Each row below holds a small network's activations on one input, seen along a few directions.
Each table varies a few parts of the input and shows all the possible inputs, shuffled.
Descriptions start from the smaller parts, as in this example, which fits no table here: one of 6 places along a line, together with either a single point or one of 9 places along a line or (one of 2 separate values, together with one of 5 places around a ring).
Shared parts are said once, and a part with two or three values counts as separate values.

Other details of the inputs shift rows strongly along two fixed directions, in all tables alike. That doesn't count.

A family of inputs:
x1: 3; -1; -4; -6; -15; -5; -1; 9; -5; -8; -2
x2: 3; 7; -11; 6; -2; -16; -1; 4; -3; -18; -22
x3: 32; -16; 10; -10; -2; -14; 9; -18; 10; 1; 8
x4: 15; -16; 2; -3; 15; 11; 5; -21; 20; 24; 29
x5: -37; 24; -5; 11; -3; 20; -5; 24; -19; 10; -1
x6: 12; -5; 4; -15; -29; 10; 5; -2; -1; 7; 24
x7: -25; 11; -10; 7; -7; 18; -4; 4; -4; -5; 1
x8: -4; 2; 6; 2; 4; 5; -3; -13; 5; -1; -8
x9: 21; -6; -18; 0; 3; -30; 0; 8; -2; -14; -13
x10: -31; 22; 7; 5; -18; 39; -1; 11; -15; 20; 16
x11: -14; -7; 9; 1; 19; 7; -1; -9; 9; 0; 3
x12: 16; -10; 14; -3; 9; 3; 4; -21; 11; 14; 13
x13: -19; 16; -16; 10; 6; -4; -4; 15; -7; -10; -25
x14: 0; 0; 7; -1; -6; -3; 5; 2; -5; -5; -2
x15: -3; 0; 4; 2; 2; 4; -3; -8; 4; -1; -6
x16: 16; -14; 9; -10; -1; -2; 0; -5; 4; 10; 18
x17: -28; 4; 5; 5; 5; 31; -5; -8; 5; 10; 11
x18: -4; -2; 4; 0; 11; -8; 0; 4; 0; -5; -8
x19: 13; -4; 8; -11; -23; 6; 4; -14; 2; 0; 11
x20: -43; 33; -16; 15; -16; 12; -10; 35; -27; -13; -19
x21: 14; -11; 12; -9; 2; -1; 3; -10; 8; 6; 12
x22: 2; -15; 0; 8; 42; -13; 0; -13; 18; -4; -12
x23: 12; -8; -8; 2; 20; -22; -1; -3; 9; -11; -20
x24: -40; 19; 0; 12; -8; 37; -3; 13; -13; 10; 15
x25: -2; 7; -18; 11; 22; -24; -3; 7; 2; -21; -41
x26: -9; -9; -3; 3; 24; -12; -4; -10; 13; -21; -22
x27: -50; 26; 1; 7; -18; 29; -12; 23; -22; -4; -7
x28: -19; 9; 8; 4; 1; 19; -2; 8; -7; 13; 9
x29: 3; 3; -9; -2; -8; 5; -2; 5; -4; 10; 9
x30: 1; 6; -16; 13; 21; -32; 1; 19; -7; -22; -34
x31: -4; -1; 2; 3; 12; -1; -2; 6; -1; 7; 1
x32: -2; -4; -1; 3; 21; -23; -2; 8; 0; -14; -21
x33: -7; 8; 3; -1; -10; 21; 3; 5; -6; 22; 21
x34: 1; 7; -14; 14; 20; -30; 1; 16; -5; -23; -36
x35: 9; -7; 2; -1; 13; -20; -2; -14; 9; -18; -23
x36: -22; 9; 1; 1; -5; 7; -5; 9; -7; -10; -12
x37: -6; 1; -14; 11; 27; -25; -7; 10; 2; -20; -38
x38: 25; -9; -3; -6; -9; -8; 4; 5; -3; 12; 22
x39: 8; -6; 11; -13; -17; 14; 0; -12; 6; 8; 19
x40: -1; -3; -5; 2; 8; -6; -5; 4; -1; -3; -9
x41: 16; -5; -4; 6; 22; -21; 4; -7; 9; -2; -15
x42: -5; -2; -6; 2; 10; -16; -6; 8; -3; -17; -23
x43: -16; 19; -10; 11; -5; -6; -4; 7; -10; -20; -27
x44: 21; -12; -2; -12; -16; -8; 2; 1; -1; 0; 12
x45: 9; 2; 2; -4; -8; 6; 2; -17; 7; 9; 7
x46: 10; -8; 8; -11; -19; 7; 5; 4; -6; 14; 28
x47: 5; 6; 1; 6; -1; -7; 3; -1; -4; -3; -5
x48: -2; 7; 4; 5; 9; 2; 3; -8; 1; 9; -2
x49: 46; -21; -6; -9; 11; -28; 7; -25; 23; 2; 1
x50: 22; -11; 5; -12; -18; -4; 5; -12; 5; -3; 10
x51: 15; -14; -5; -6; 8; 8; 3; -23; 22; 15; 21
x52: 33; -14; -7; -13; -5; -8; 3; -11; 13; 14; 20
x53: 7; -14; 3; -10; -13; 13; 3; -15; 11; 4; 23
x54: 18; -12; 10; -5; 7; 2; 3; -12; 10; 14; 15
x55: 13; -19; 7; -8; 3; 3; 7; -14; 12; 7; 22
x56: 22; -4; -16; 0; 2; -28; 2; 4; 3; -15; -15
x57: -37; 23; 3; 6; -21; 42; -4; 22; -24; 26; 25
x58: 19; 0; 1; -13; -33; 15; 3; -7; 1; 13; 31
x59: 9; -8; 0; -1; 12; -21; -2; -9; 9; -18; -22
x60: -17; 9; -4; 7; 4; -11; 1; 21; -13; -17; -23
x61: 13; -5; 7; -15; -31; 13; 4; -7; 1; 6; 23
x62: 10; -6; 8; -12; -20; 8; 5; 3; -4; 14; 28
x63: 16; -2; 3; -9; -22; 11; 4; 4; -4; 21; 36
x64: 21; -11; 8; -10; -10; -4; 8; -4; 3; 4; 14
x65: 10; -9; 3; 7; 27; -19; 1; -8; 10; -6; -18
x66: -35; 20; 5; 7; -13; 32; -7; 10; -11; 5; -1
x67: -34; 27; 1; 13; -18; 21; -2; 21; -23; 0; -2
x68: -25; 11; 8; 10; 14; -1; -4; 4; -6; -14; -25
x69: 1; -5; 10; -1; 9; -6; 0; -7; 4; -5; -7
x70: -2; -3; 4; 2; 6; 5; -2; 5; -4; 12; 9
Each input here is: one of 2 separate values, together with one of 5 places around a ring, together with either a single point or one of 6 places along a line.
Changing only the choice among 2 separate values turns x61 into x64. The same change can be made to x6. Which row results?
Answer: x60
Changing only the choice among 2 separate values turns x30 into x56. The same change can be made to x12. Which row results?
Answer: x8
A walk changes only the place on the ring of 5. It starts at x42 and steps to x44. List the rest of the walk in order.
Answer: x9, x29, x40
A walk changes only the place on the ring of 5. It starts at x10 and steps to x34. List the rest of the walk in order.
Answer: x64, x21, x54
Change only the choice among 2 separate values in x51. List by row number the other rows that result.
Answer: x4
Change only the place on the line of 6 in x69. List by row number the other rows that result.
Answer: x16, x18, x21, x32, x68
Change only the place on the line of 6 in x25. List by row number the other rows that result.
Answer: x13, x29, x45, x49, x52
List by row number the other rows that have the choice among 2 separate values and the place on the ring of 5 in common with x27.
Answer: x26, x35, x36, x39, x42, x59

A family of inputs:
x71: 24; -6; -4; -6; -8; 5; 7; -4; 5; 25; 31
x72: 19; -27; -1; -7; 23; -8; 0; -23; 25; 3; 10
x73: -33; 10; 25; -1; -17; 41; -2; -3; -8; 13; 19
x74: -20; 11; 1; 7; 1; -13; -3; 14; -13; -28; -33
x75: -8; 14; 3; -2; -24; 16; -1; 1; -8; 3; 7
x76: -24; 11; -20; 8; -2; -11; -7; 22; -12; -30; -31
x77: 9; -14; -1; -12; -10; 16; 1; -5; 9; 18; 36
x78: -14; -2; 19; -2; -3; 27; 1; -4; -3; 20; 27
x79: -10; 8; 0; 1; -6; 13; -1; 14; -10; 15; 13
x80: -47; 38; -6; 14; -23; 25; -5; 20; -25; -9; -18
x81: 34; -14; 1; -12; -5; -22; 5; -16; 10; -7; -1
x82: 14; -9; -7; 8; 35; -23; 0; -8; 12; -2; -16
x83: 40; -29; 11; -13; 17; -13; 7; -24; 23; 18; 23
x84: -29; 20; 9; -1; -28; 23; -3; 12; -18; -4; -1
x85: 11; -1; -13; 7; 18; -20; 1; 8; 1; -1; -10
x86: -37; 32; -14; 15; -17; 10; -7; 33; -28; -12; -20
x87: 49; -18; 6; -24; -35; 2; 8; -14; 7; 24; 48
x88: 49; -24; 6; -12; 7; -9; 9; -39; 30; 16; 21
x89: 25; -2; -18; 1; 0; -27; 4; 5; 0; -10; -13
x90: -13; 13; -13; 10; 3; -25; -3; 28; -18; -26; -38
x91: -39; 9; 12; -2; -18; 51; -7; -10; 1; 10; 21
x92: -18; 5; 17; 0; -5; 23; -1; -7; 0; 8; 6
x93: 17; -15; -4; 2; 24; -31; 4; 8; 3; -9; -12
x94: -17; 7; -1; 14; 29; -16; -4; -1; 2; -22; -42
x95: 12; -6; 1; 4; 21; -15; 0; -16; 14; -7; -16
x96: -43; 20; 7; -6; -46; 53; -8; 5; -15; 5; 23
x97: 31; -14; 13; -22; -39; 11; 8; -4; -2; 20; 48
x98: 8; -6; -12; 8; 31; -38; 1; 15; 0; -16; -31
x99: 12; -12; -3; 5; 34; -23; 1; -7; 11; -3; -17
x100: -3; 2; -15; 18; 41; -25; -1; 1; 6; -12; -35
What do these inputs look like to the network?
Answer: one of 5 places around a ring, together with either a single point or one of 5 places along a line
Changing only the place on the ring of 5 turns x83 into x98. The same change can be made to x99. Which row results?
Answer: x79
Change only the place on the line of 5 in x97. List by row number the other rows that result.
Answer: x86, x87, x89, x90
List by row number the other rows that have the place on the ring of 5 in common with x91.
Answer: x73, x88, x92, x94, x95
Change only the place on the ring of 5 in x77. List by row number the other rows that result.
Answer: x72, x76, x91, x96
